These are the activations of a small neural network, seen along a few directions. Each row is one input.
Each table varies a few parts of the input and shows all the possible inputs, shuffled.
A made-up example of a description, with smaller parts first: one of 2 separate values, together with either a single point or one of 9 places around a ring or (one of 5 places around a ring, together with one of 6 places along a line).
Shared parts are said once, and a part with two or three values counts as separate values.

Other details of the inputs shift rows strongly along two fixed directions, in all tables alike. That doesn't count.

Table:
x1: [  8  -5   8   3  -7   3  -3  -7  19   2 -10]
x2: [-1  1 -1  0  3 -1  2 -1 -4  6  5]
x3: [-1 -1  3  3  2  1  2 -6  0  5 -1]
x4: [ 4 -3 -1 -1 -1  1  1 -5 -2 -1  1]
x5: [-3  0  2  1  1  2  1  1 -2  7  1]
x6: [ 3 -4 -3  0  0  5  3 -8  4  0 -4]
x7: [ 4  4  5 -1 -1 -2 -2  1 -6  2  2]
x8: [ 0  2 -1  0  1 -3 -1  1 -8  5  7]
x9: [ 3 -4 -2 -2  0  3  4 -4  1  0  0]
x10: [ 0  1  4  2  0  1  1  2 -3  6 -1]
x11: [-2  1  1  2  2  4  1 -2  2  6 -1]
x12: [ 1 -5 -1 -3 -1  5  3  1  1  2  0]
x13: [-30   9  18   8  18 -16  -7  -9  37 -51 -35]
x14: [-1  4 -3  0  2  1  0  6 -7  7  3]
x15: [ 3 -3 -1 -3 -1  3  2  4 -3  1  0]
x16: [ 0  1  0  2  1 -3 -1 -3 -7  5  4]
x17: [ 5 -1 13  3 -1  5 -1 -5  6 -1 -5]
x18: [-51  25 -42 -14  14 -43  -9  54 -18 -24  25]
x19: [  1   5   1  -1  -1  -4  -2   3 -12   4   5]
x20: [ 4  4  2  1  0  0 -3 -1 -6  3  1]
x21: [ 3 -1 -6 -1 -1  1  0 -3 -5  1  2]
x22: [ 4 -2  1 -3 -4  3 -1  5 -4 -2  3]
x23: [ 8 -2  2  2 -5 -2 -3 -4 11  3 -4]
x24: [  4   1  -3  -5  -3  -2  -1   6 -11  -1   6]
x25: [  4   2  -6  -3  -3   0  -2   4 -10   0   4]
x26: [ 3 -4  1  0 -2  4  2  0  0  1 -5]
x27: [ 3 -1  9  4  0  5  3 -3  7  2 -4]
x28: [ 0  0  1  2  2  2  3 -3  1  4  4]
x29: [ 1 -4 -3 -1 -1  2  3 -5  0  1 -1]
x30: [-2 -4 -4 -3 -1  3  2  3 -4  4  2]
x31: [  8  -8   9   5  -2   6   2 -19  12  -4 -13]
x32: [ 0  4 -5  1  2 -2 -2 -1 -8  6  6]
x33: [-1 -2 -6 -1 -5 -1  1  3 10  9  3]
x34: [-2  0  3  0  2  2  2  1 -1  6  2]
x35: [-2  0  3  1  1  3  3  2  1  5  4]
x36: [ 1 -2 -7 -3 -1  2  4  2 -4  1  8]
x37: [ -1   4  -6  -1   1  -4  -1   7 -13   6  15]
x38: [  6  -5   0   5  -3  -2  -1 -11  16   3  -5]
x39: [ 7 -4  5  1 -3  7 -2 -6  4 -3 -9]
x40: [-27   7   8   6  14 -17  -5  -7  28 -51 -31]
x41: [ 0  2  2 -1  1  0  1  6 -5  6  3]
x42: [ 2 -2 -3 -2 -2  4  3  6 -3  0  3]
x43: [ 2 -5 -2  0  0  7  2 -4  4  2 -4]
x44: [ 4  1 -3 -3 -4  0  0  5 -8 -2  6]
x45: [ 3 -6  2  0 -2  8  4 -3  7  0 -2]
x46: [-2  3 -5  1  3  0  1 -1 -5  6  5]
x47: [ 1  1  7  0 -1  0 -3  0 -4  3 -1]
x48: [ 2  3  2  0  0  1 -4  2 -6  4  1]
x49: [  0  -1 -11  -1  -3  -5   1   3   3  10   8]
x50: [ 4  4  5  1 -1 -1 -1  1 -5  1  4]
x51: [ 4 -2  1 -4 -3  1 -2  5 -6 -1  3]
x52: [ 3 -2 -3 -1 -1  5  1  1 -2  1 -2]
x53: [ 5 -3  0  1 -2  3  2 -6  2 -2  1]
x54: [ 6 -6  8  1 -4  6 -1 -6  4 -3 -9]
Description of these inputs: one of 6 places around a ring, together with either a single point or (one of 2 separate values, together with one of 4 places along a line).
The inputs of x34 and x41 match in every part but the place on the ring of 6. If x33 is changed in the same way as x34 into x41, which row does it become?
Answer: x18
The inputs of x20 and x48 match in every part but the place on the ring of 6. If x24 is changed in the same way as x20 into x48, which row does it become?
Answer: x51
List by row number the other rows that have the place on the ring of 6 in common with x31.
Answer: x4, x8, x16, x21, x32, x37, x38, x53
Which other rows does x29 become when the choice among 2 separate values takes its other values? List them by row number.
Answer: x3
Which other rows does x35 become when the place on the line of 4 takes its other values? List them by row number.
Answer: x5, x11, x34
Which other rows does x22 become when the place on the ring of 6 takes its other values? List them by row number.
Answer: x36, x42, x44, x45, x53

Table:
x55: [ 0 -1 -5 -4 -4 -5 -3  7  2 -2  3]
x56: [  3  -7  11   9   3   7   2 -26  22  -7 -20]
x57: [-6  5 -2  0  1 -3 -2  8  4  3  3]
x58: [ 28  -9   6   1 -13  19   7  -8 -11  45  13]
x59: [  0   9   8  -2   4  -5  -6   3 -18  -9   1]
x60: [-2  5 -3  1 -1 -6 -4  5  3  2  4]
x61: [ -5   7  10   0   4  -1  -3   6 -19 -10   0]
x62: [-8  0 -7 -2  6 -1  2  2 -4  1  4]
x63: [  6  -9  14   4  -4   8   2 -13  26  -8 -19]
x64: [-2  0 -8 -1  1 -3  2 -1 -2 -4  4]
x65: [-5  4 -3  2  2 -8 -1  1  0  4  3]
x66: [ 0 -1 -8 -3 -3 -2 -1  4 -1 -6  0]
x67: [-2 -2 -8 -4  0  1  1  8 -1 -6 -1]
x68: [-5 -1 -7 -2  4  0  4  3 -2 -4  4]
The inputs of x58 and x65 match in every part but one. If x68 is changed in the same way as x58 into x65, which row does it become?
Answer: x64
What is each input in this table made of?
Answer: one of 2 separate values, together with either a single point or one of 6 places around a ring
Which other rows does x57 become when the choice among 2 separate values takes its other values? List them by row number.
Answer: x60
